These are the activations of a small neural network, seen along a few directions. Each row is one input.
In each table, some parts of the input vary, and every possible input appears once, in random order.
Descriptions start from the smaller parts, as in this example, which fits no table here: one of 3 separate values, together with either a single point or one of 11 places around a ring or (one of 5 places around a ring, together with one of 6 places along a line).
Shared parts are said once, and a part with two or three values counts as separate values.

Other details of the inputs shift rows strongly along two fixed directions, in all tables alike. That doesn't count.

Rows:
row 1: [-35.5  17.4  27.1  29.4 -14.6 -59.9  -2.0 -49.7 -34.1   1.6  -2.0]
row 2: [-51.2 -40.7 -36.8  -8.3 -34.2 -37.2 -55.3 -76.9  18.1  15.7  51.5]
row 3: [ 42.5 -21.1 -66.3 -52.9  -2.6  62.2 -27.6  46.1  52.5  -3.2  40.1]
row 4: [  3.2  29.3  56.0  25.6   9.2  -1.9  40.8  -0.5 -61.8  -8.8 -30.0]
row 5: [ 38.3  14.1  20.0 -19.3  11.7  52.9  30.0  78.6  14.9   2.8 -26.1]
row 6: [ -2.1  35.7  61.0  13.0   8.5 -11.0  41.2  -0.3 -48.1  -0.2 -38.7]
row 7: [-51.1 -37.1 -43.1  11.6 -34.1 -28.2 -49.3 -74.9  10.1   5.0  69.5]
row 8: [-57.9 -32.6 -34.0   1.9 -43.8 -31.6 -58.8 -75.7  29.1  22.6  40.1]
row 9: [ 39.1 -14.1 -63.5 -47.4  -3.8  55.7 -43.0  56.3  58.3  15.2  26.5]
row 10: [  4.6  26.6  50.0  18.3  -0.5 -32.4  41.7  12.6 -44.5  -4.8 -51.5]
row 11: [-29.3   0.9  43.7  30.5  -9.0 -43.7 -10.8 -55.1 -37.8 -10.2   4.6]
row 12: [-42.1 -46.3 -29.4  -5.8 -30.9 -45.6 -61.2 -71.6  23.7   9.9  56.5]
row 13: [  3.5  25.0  56.7   5.9  14.4 -13.8  45.2  -2.2 -57.3 -20.6 -30.3]
row 14: [-51.8 -31.3 -37.4   7.9 -37.0 -19.6 -64.9 -80.8  11.8  11.7  52.3]
row 15: [-49.8   7.8  36.9  37.4 -23.6 -47.0  11.0 -47.9 -22.3   5.2  -1.9]
row 16: [ -2.0  39.3  54.7  32.9   8.6  -1.9  47.2   1.7 -56.1 -11.0 -20.7]
row 17: [ 22.7   5.1 -70.7 -41.0 -12.5  73.3 -19.4  44.9  61.8  20.9  36.1]
row 18: [ 11.7  25.9  64.5  18.4  18.1 -21.2  21.2  10.5 -53.6 -20.4 -34.4]
row 19: [ 28.9 -33.4 -85.6 -17.2  46.0  69.6 -22.2  36.5  76.3  10.5   8.2]
row 20: [-61.0 -39.5 -68.4  37.9   9.2 -30.3 -40.9 -90.2  41.1  11.9  29.8]
row 21: [ -2.8   7.4  45.1  42.5  64.8 -14.7  45.0  -6.7 -25.9 -13.9 -59.8]
row 22: [ 57.0  18.3   0.8 -20.3   7.2  27.9  28.8  81.3  10.1  -3.4 -33.7]
row 23: [-48.8 -38.2 -26.6   4.4 -40.5 -39.9 -64.7 -70.4  34.7  16.7  45.1]
row 24: [ 38.6  42.3   0.6 -16.3  13.7  65.0  37.8  62.5  -1.1  -7.4 -12.0]
row 25: [ -4.8  24.3  78.3  13.8  11.2 -16.0  33.5  10.1 -32.2  -5.4 -40.2]
row 26: [ 29.3  -4.0 -81.7 -35.7 -21.5  52.0 -18.9  57.8  65.4  16.3  23.3]
row 27: [ 15.4  13.7  61.6  16.5  17.0 -20.5  41.7   5.8 -57.6 -22.9 -21.3]
row 28: [ 36.4 -22.5 -62.9 -58.9  -9.4  50.3 -21.6  51.2  69.8   7.7  27.9]
row 29: [-41.4 -31.0 -47.8   6.5 -37.0 -36.8 -71.1 -75.3   7.7   7.5  45.9]
row 30: [ 42.9  41.3  -6.4 -23.7   6.9  36.0  37.6  73.1  12.0  -0.6 -30.6]
row 31: [-30.2  11.1  22.1  42.0 -13.8 -50.8  -2.4 -50.0 -47.8  -7.0   6.7]
row 32: [ -4.2  35.6  57.9   8.6  12.2 -21.2  54.4   3.0 -43.9 -10.6 -25.6]
row 33: [ 39.8  14.2 -27.9  -0.8  61.2  54.4  49.0  48.5  16.7  -2.8 -53.1]
row 34: [-33.1  16.8  24.7  33.9 -13.0 -52.5  -4.8 -52.6 -41.8 -10.7   2.6]
row 35: [-43.8 -30.4 -45.4   2.0 -38.6 -44.2 -68.3 -72.4  15.4  19.8  41.4]
row 36: [ 22.1  -6.9 -71.6 -54.1 -13.4  58.6  -9.3  48.2  69.9  11.4  32.3]
row 37: [  5.5  11.2  36.3  42.8  60.2 -22.6  50.1  -9.5 -26.7 -16.0 -61.0]
row 38: [ 57.2  25.7   2.3 -28.4  10.9  27.6  25.3  76.2  11.9  -4.3 -35.0]
row 39: [ 37.1 -29.6 -94.5 -16.9  41.4  61.8 -17.1  33.7  75.5   8.4   7.1]
row 40: [-44.6  -2.2  38.2  30.1 -23.0 -47.0   4.6 -50.1 -28.0   7.4 -11.2]
row 41: [  7.0  30.0  68.4  15.5  11.8 -19.3  35.3   5.0 -42.5  -6.1 -33.7]
row 42: [-39.9 -42.6 -32.5  18.5 -34.5 -26.3 -68.4 -72.9  11.4   9.4  61.4]
row 43: [  4.3  15.6  73.0   8.1  22.4 -14.3  34.3   6.0 -50.9 -24.5 -24.2]
row 44: [-53.4 -40.1 -18.7   5.6 -30.6 -27.5 -73.1 -69.8  25.9  20.1  53.9]
row 45: [ 49.0  21.9  11.2 -28.7  15.6  35.5  20.3  79.0  12.7  -2.2 -33.8]
row 46: [ 50.5   7.2  13.7 -24.9  25.9  56.0  29.6  72.0  -7.8 -13.5  -7.3]
row 47: [-10.9  43.7  60.7  18.8   2.6 -15.5  50.9   4.2 -32.9  -3.7 -37.0]
row 48: [ 33.1 -19.9 -62.6 -39.1 -17.5  60.8 -24.9  55.3  69.4  16.7  25.4]
row 49: [ -1.9  16.6  28.5  41.8  58.3 -14.2  55.7 -14.6 -34.3  -9.0 -63.4]
row 50: [-33.3 -11.4  44.1  31.0 -15.0 -64.6 -12.6 -36.5 -25.8  -0.6 -11.6]
row 51: [ 36.2 -29.9 -64.4 -50.8 -13.2  50.6 -18.1  56.3  67.9   8.5  29.2]
row 52: [-37.5  -2.9  52.6  30.2  -4.4 -35.8 -15.9 -52.2 -37.1  -8.2   5.8]
row 53: [-41.6 -12.2  36.3  18.4 -18.6 -57.2  11.4 -49.1 -29.4  -0.8  -7.5]
row 54: [ -8.0  26.2  57.3  15.2   3.2 -25.4  61.1  10.3 -36.2 -11.1 -32.0]
row 55: [ -1.8  14.2  76.4   2.1  15.6 -26.2  40.3  11.1 -33.6 -13.6 -36.4]
row 56: [ 49.8 -10.8 -74.8 -42.5  -6.9  55.3 -40.7  50.6  49.8   0.8  29.9]
row 57: [-53.9 -31.3 -40.5   3.5 -33.3 -29.8 -51.7 -77.6  16.0   1.3  65.4]
row 58: [ 34.0 -20.7 -58.1 -33.4  -3.1  81.9 -37.1  50.5  48.8  10.7  41.6]
row 59: [-37.7 -46.2 -34.1  16.9 -29.8 -35.6 -79.7 -64.5   8.1   7.4  56.1]
row 60: [-54.2 -59.5 -21.1   0.5 -35.3 -42.0 -59.5 -61.4  32.1  11.4  51.3]
row 61: [ 45.2  13.5  18.7 -37.6  25.1  46.9  30.1  72.3   5.8  -4.9 -16.0]
row 62: [ 22.8  24.0  53.1  26.8  12.6 -27.4  28.7  10.3 -60.3 -18.8 -31.4]
row 63: [ 57.1  27.0 -11.1 -16.8  13.6  49.6  27.6  68.4 -16.9  -5.7 -23.6]
row 64: [ 34.7  -6.5 -78.8 -51.1 -17.0  51.7 -28.7  50.4  61.6  17.6  12.7]
row 65: [ 60.9  27.6   1.4 -27.0  16.2  32.2  22.1  73.9   2.4  -2.9 -27.3]
row 66: [ 36.3  23.8 -29.4   8.0  62.0  54.4  55.1  51.1  20.4  -3.9 -41.2]
row 67: [  6.3  19.3  54.2  14.0  13.6 -12.1  47.6   0.5 -63.2 -17.0 -26.2]
row 68: [-41.3  -4.7  37.8  10.3 -14.8 -57.5   8.0 -54.2 -27.5  -1.6  -8.8]
Each input here is: one of 4 places along a line, together with either one of 2 separate values or (one of 3 separate values, together with one of 5 places along a line).
- Changing only the place on the line of 4 turns row 38 into row 30. The same change can be made to row 23. Which row results? => row 47
- Changing only the place on the line of 4 turns row 34 into row 18. The same change can be made to row 1. Which row results? => row 9
- Which other rows does row 32 become when the place on the line of 5 takes its other values? List them by row number. => row 7, row 36, row 54, row 57
- Which other rows does row 20 become when the choice among 2 separate values takes its other values? List them by row number. => row 66
- Which other rows does row 42 become when the choice among 3 separate values takes its other values? List them by row number. => row 27, row 62

Rows:
row 69: [ -4.3 -25.0 -87.5 -20.3 -13.0  27.9 -46.8  -6.1  65.3  20.2  33.9]
row 70: [-23.0 -20.6   2.4  15.4  -0.2 -32.6 -12.6 -27.9  11.8   4.8  -3.3]
row 71: [-26.7 -32.2 -49.6  -1.7  -3.7   7.5 -34.0 -38.4  33.9   8.7  39.9]
row 72: [-19.0 -37.4 -59.5   3.9  -5.3  -3.3 -50.7 -47.0  24.8   4.0  44.5]
row 73: [ 33.7  24.8   9.6  -6.5  35.9  48.4  41.0  49.0  -3.0  -5.5 -31.0]
row 74: [-44.5   0.0  21.6  36.2  -1.7 -63.0   7.0 -65.7 -25.9  -1.5  -9.9]
row 75: [ -1.0 -37.5 -88.2 -14.1  -4.8  31.7 -64.4 -18.0  51.8  11.7  49.9]
row 76: [ 45.1  39.5  59.3  -1.4  45.8  17.1  71.7  69.5 -24.3 -11.6 -75.3]
row 77: [-48.1  -7.5  33.3  44.8   5.6 -46.4   2.9 -65.0 -30.0  -3.8  -2.1]
row 78: [ 42.1  51.4  45.1   9.9  39.3  22.4  81.4  66.9 -31.1 -11.7 -70.5]
row 79: [-28.4   8.3  66.9   0.0 -52.3 -57.3  -9.1 -33.8 -53.4  -6.5  19.2]
row 80: [-34.2  -8.5  26.6  48.8   7.2 -52.0  -7.3 -64.2 -40.4  -9.7  -2.5]
row 81: [ 57.9   8.4 -41.9 -78.7 -42.8  79.8 -27.8  92.6  44.5  11.4  40.3]
row 82: [ 56.3   7.4 -24.8 -39.2  29.3  60.6  31.2  86.0  39.5  -1.2 -28.2]
row 83: [ -5.8  28.8  86.8   2.7 -39.2 -40.8  17.3   2.0 -63.5  -9.3  -4.7]
- Changing only one part turns row 82 into row 70. The same change can be made to row 79. Which row results? => row 83
- What is each input in this table made of? => one of 3 separate values, together with either a single point or one of 4 places along a line
- Which other rows does row 75 become when the choice among 3 separate values takes its other values? List them by row number. => row 72, row 80
- Start at row 76 and move only the place on the line of 4, one step at a time. The first step leads to row 69. Which rows follow, in order? => row 73, row 75

Rows:
row 84: [-46.6  -8.4  25.9  41.8   4.6 -61.9 -10.7 -78.3 -28.6   1.8  -5.2]
row 85: [  7.1 -19.5 -19.1   1.9  20.2  17.4  -4.9   7.7  16.6  -1.4   6.5]
row 86: [-29.4   3.9  10.8  29.9  -0.1 -34.8  17.5 -36.4 -11.2   0.1 -10.9]
row 87: [-28.6  -0.7  21.3  -3.0 -44.4 -19.7 -17.8 -29.2 -20.1   6.3  26.7]
row 88: [ 34.0  -5.5 -47.9 -39.4 -33.8  49.3 -35.5  44.5  24.5   7.4  40.3]
row 89: [ 18.0  -3.3 -52.2 -19.8  12.3  38.8   1.1  30.3  35.6   5.9   1.5]
row 90: [  3.9 -21.2 -52.6 -12.0   6.1  19.4 -19.9  -4.5  34.6   9.8  19.1]
row 91: [  8.9 -19.5 -42.2  -8.2  12.2  26.4 -24.1   0.6  32.2   1.6  11.0]
row 92: [ 41.0  62.5  57.6  14.5  42.6  23.7  93.6  67.6 -35.0 -13.4 -78.0]
row 93: [-35.5  -0.3  47.7  22.0 -34.5 -66.7 -26.2 -60.0 -51.4 -10.9  26.9]
row 94: [-22.0 -11.0  24.7  32.9  19.1 -27.4  -3.6 -34.9 -17.1  -4.6  -7.3]
row 95: [ 49.1  45.1  94.8 -24.1   8.8  -6.0  72.7  91.3 -31.0  -9.6 -76.4]
row 96: [-26.9   0.8  25.5  -8.6 -37.5 -23.7 -18.9 -29.6 -16.8  -0.4  33.3]
row 97: [  9.8 -15.8 -24.2  -3.4  16.8  16.5  -4.0   2.2  14.9  -4.9   1.0]
row 98: [ 17.1  -7.1 -70.1 -24.5   7.6  48.8 -19.0  28.8  52.9  12.3  11.5]
- What is each input in this table made of? => either a single point or one of 4 places along a line or (one of 2 separate values, together with one of 5 places along a line)
- Which other rows does row 90 become when the choice among 2 separate values takes its other values? List them by row number. => row 84
- Which other rows belong to the same alternative as row 87? List them by row number. => row 88, row 93, row 96
